A small network was shown many inputs. Here are its activations along a few directions, one row for each input.
In each table, some parts of the input vary, and every possible input appears once, in random order.
A made-up example of a description, with smaller parts first: one of 6 places along a line, together with either a single point or one of 9 places around a ring or (one of 2 separate values, together with one of 8 places around a ring).
Shared parts are said once, and a part with two or three values counts as separate values.
(in the rows, 128 means zero)

A family of inputs:
R1: [219 115 140 172 151 163 109  85 103 104 137 154 128 105 130 167]
R2: [ 80 152 162 108 142 105 159 162 113 121 119 117 128 152  76 139]
R3: [122 155 170 136 216 147 157 114  97  94 104 156 149  86 118 136]
R4: [150 124  97  80  68  93 151 151 159 138 163 137  98 179 122 120]
R5: [173 139 132 108  86 108 139 134 129 130 156 147 100 166  83 166]
R6: [178 153 111 143 118 130  99 124 124 109 170 194 121  90 116 136]
R7: [ 59 133 125  79 126  95 169 175 142 131 130 105 125 164 111  92]
R8: [ 82 169 142 144 176 123 122 144 108 103 137 167 151  77 107 107]
R9: [115 121 146 122 198 172 150  97 119 137  64 111 158  80 181 116]
R10: [ 80 142 143 182 169 127  96 136 105 107 136 141 161  82 113 109]
R11: [218 139 139 134 159 156 134  92 110 103 139 183 117 100 124 165]
R12: [ 81 167 120 116 175 131 136 142 128 129 112 155 148  70 143  91]
R13: [ 62 134 147 105 127  89 155 177 120 108 150 117 126 168  80 102]
R14: [122 129 170 174 209 152 132 106  90  96 101 128 160  92 123 139]
R15: [140 103  93  96  57 103 128 139 166 149 156 105 104 183 149 118]
R16: [ 68 123 135  96 126 123 151 144 139 157  86  71 133 150 134 127]
R17: [112 114 154 161 197 172 127  92 105 120  72 110 162  91 160 125]
R18: [172 118 134 144  77 112 114 126 124 129 155 118 108 171  88 168]
R19: [159 108 117 134  67 126 112 112 140 150 132 100 106 171 125 160]
R20: [177 129 113 181 109 136  74 117 120 112 170 167 131  95 121 138]
R21: [ 59 111 148 139 120  90 129 168 117 108 149  91 132 173  86 105]
R22: [159 115 107  98  70 124 135 119 154 165 126 103 104 163 145 154]
R23: [152 103 121 140  61  92 110 143 135 114 184 120 107 186  94 131]
R24: [ 76 149 140  81 138 112 175 158 134 145  97 105 125 145 108 129]
R25: [121 150 150 107 211 156 174 110 117 122  78 145 146  76 153 120]
R26: [ 69 130 125 172 159 144  87 125 122 132 108 123 162  83 150  95]
R27: [165 119  96 174  99 151  68 106 137 135 145 151 131  95 161 125]
R28: [209 109 117 123 140 178 131  76 130 143 103 141 124  94 192 145]
R29: [ 65 116 145 132 125 123 129 137 125 142  92  69 135 158 115 133]
R30: [ 50 110 120  94 116 104 143 162 150 143 120  73 130 169 137  91]
R31: [ 46 101 131 130 113 104 122 155 136 129 126  71 131 176 119  96]
R32: [155 124 119 104  69  89 135 151 139 115 183 147 101 182  89 129]
R33: [208 103 125 162 138 181 108  72 117 126 112 139 129 104 169 154]
R34: [ 77 128 163 144 134 108 133 153 108 121 117  89 135 157  81 142]
R35: [176 151  88 116 116 135 115 122 143 135 145 184 116  84 154 122]
R36: [ 75 140 115 134 163 143 109 130 135 147 100 122 158  74 171  86]
R37: [168 137 111  82  83 112 157 133 149 155 134 137  96 160 117 157]
R38: [139  95 103 132  53 104 106 131 153 135 163 102 105 189 129 123]
R39: [168 128  85 135 103 148  90 112 149 150 136 152 126  88 184 116]
R40: [215 134 119 106 154 162 152  89 128 131 114 174 112  92 163 149]
Changing only one part turns R1 into R20. The same change can be made to R40. Which row results?
> R35
What do these inputs look like to the network?
> one of 2 separate values, together with one of 4 places along a line, together with one of 5 places around a ring
Start at R37 and move only the place on the ring of 5, one step at a time. The first step leads to R5. Which rows follow, in order?
> R18, R19, R22
Change only the place on the ring of 5 in R29. List by row number the other rows that result.
> R2, R16, R24, R34
Change only the place on the line of 4 in R3. List by row number the other rows that result.
> R2, R8, R13

A family of inputs:
R41: [131 113 115 183  77  99  89 120 132  98 197 159 130 149 109 105]
R42: [ 86 168 166  66 124  66 203 202 121 104 148 113 131 187  32 136]
R43: [182 157 127  43  53  79 183 149 145 158 144 130  53 196  84 192]
R44: [138 141  95 157 121 117  91 122 136  84 195 187 120 127 124 108]
R45: [160 143 149  73  87  68 192 161 123  84 175 161  79 213  52 144]
R46: [ 43 143 147  32 128 102 219 169 149 152  94  94 114 213  74 124]
R47: [164 151  67 126  78 129  81 115 163 152 150 160 114 107 151 149]
R48: [135 109  73 104 118 128 115 117 181 148 126 107 131 119 206  91]
R49: [190 134 154 144 166 154 116  96  96  84 154 199 129 101 111 129]
R50: [164  99 112 157  37 138  73 125 135 153 148  85  94 165 108 172]
R51: [ 31  91 138 147 111 132  97 147 115 146  89  50 136 189 121 109]
R52: [196 144  84 120 101 159 107 125 131 157 125 182 116  78 148 143]
R53: [ 76 143 156 104 190 172 151 103 111 130  64 125 146  81 154 113]
R54: [141  99 123  18  99  89 226 150 162 163 130  88  82 216 129 143]
R55: [ 61 144 119 110 168 155 139 143 129 141  71 134 135  76 157  79]
R56: [ 30 149 106 119 149 124 110 135 161 140  92 117 137 113 161  81]
R57: [201 131 164 181 193 146 130  76  98  77 126 178 133 117  98 162]
R58: [134  57 110 133  81 138 104 126 141 154 128  34 118 189 164 115]
R59: [169 135 110 150 145 143 113 130 105  92 171 206 119  96 117 102]
R60: [ 67 166 125 152 157  99 100 170 130 110 168 142 151  93 116 104]
R61: [189 105 146 130 183 177 175  72 125 132  73 103 140 114 201 161]
R62: [216 147 131 118 124 175 115  92 120 150 113 176 124  88 146 171]
R63: [130  87  91 131  76 109 111 112 169 167 133  77 139 145 190  86]
R64: [ 28 123 123 145 105 106 104 134 145 159  98  91 150 144 149  78]
R65: [ 99 161 136 145 180 124 124 175  99 116 147 156 146  57 108  98]
R66: [138  78 138 186  78 119  77 133 114  77 181 119 109 183  77 133]
R67: [226 146 145 157 151 171 133  74 122 144  89 155 127 106 137 201]
R68: [125 150 179 174 227 126 145 113  83  97 103 125 161  76  88 169]
R69: [165 102  90  94 137 160 143 128 146 148 101 129 131  86 207  92]
R70: [ 65  99 161 180 114 103  85 183  98 104 153  78 149 158  71 134]
R71: [157 127  87 153  35 112  80 111 157 169 155 129 122 128 135 144]
R72: [180 104 134  89 160 179 154  91 128 139  95 125 141  95 208 126]
R73: [ 84 141 163 142 213 166 169  79 103 121  41 100 149  97 144 153]
R74: [ 62 136 143 178 112  80  96 169 120 125 169 117 164 120 104 104]
R75: [117 157 174 138 202 136 130 136  87 105 131 148 157  61 100 128]
What do these inputs look like to the network?
> one of 5 places around a ring, together with either a single point or one of 6 places along a line
Changing only the place on the ring of 5 turns R62 into R49. The same change can be made to R67. Which row results?
> R57
Change only the place on the ring of 5 in R52. List by row number the other rows that result.
> R55, R59, R65, R69
Change only the place on the line of 6 in R55. List by row number the other rows that result.
> R51, R53, R56, R64, R73
Which other rows agree with R48 in the place on the ring of 5? List them by row number.
> R54, R58, R61, R63, R69, R72
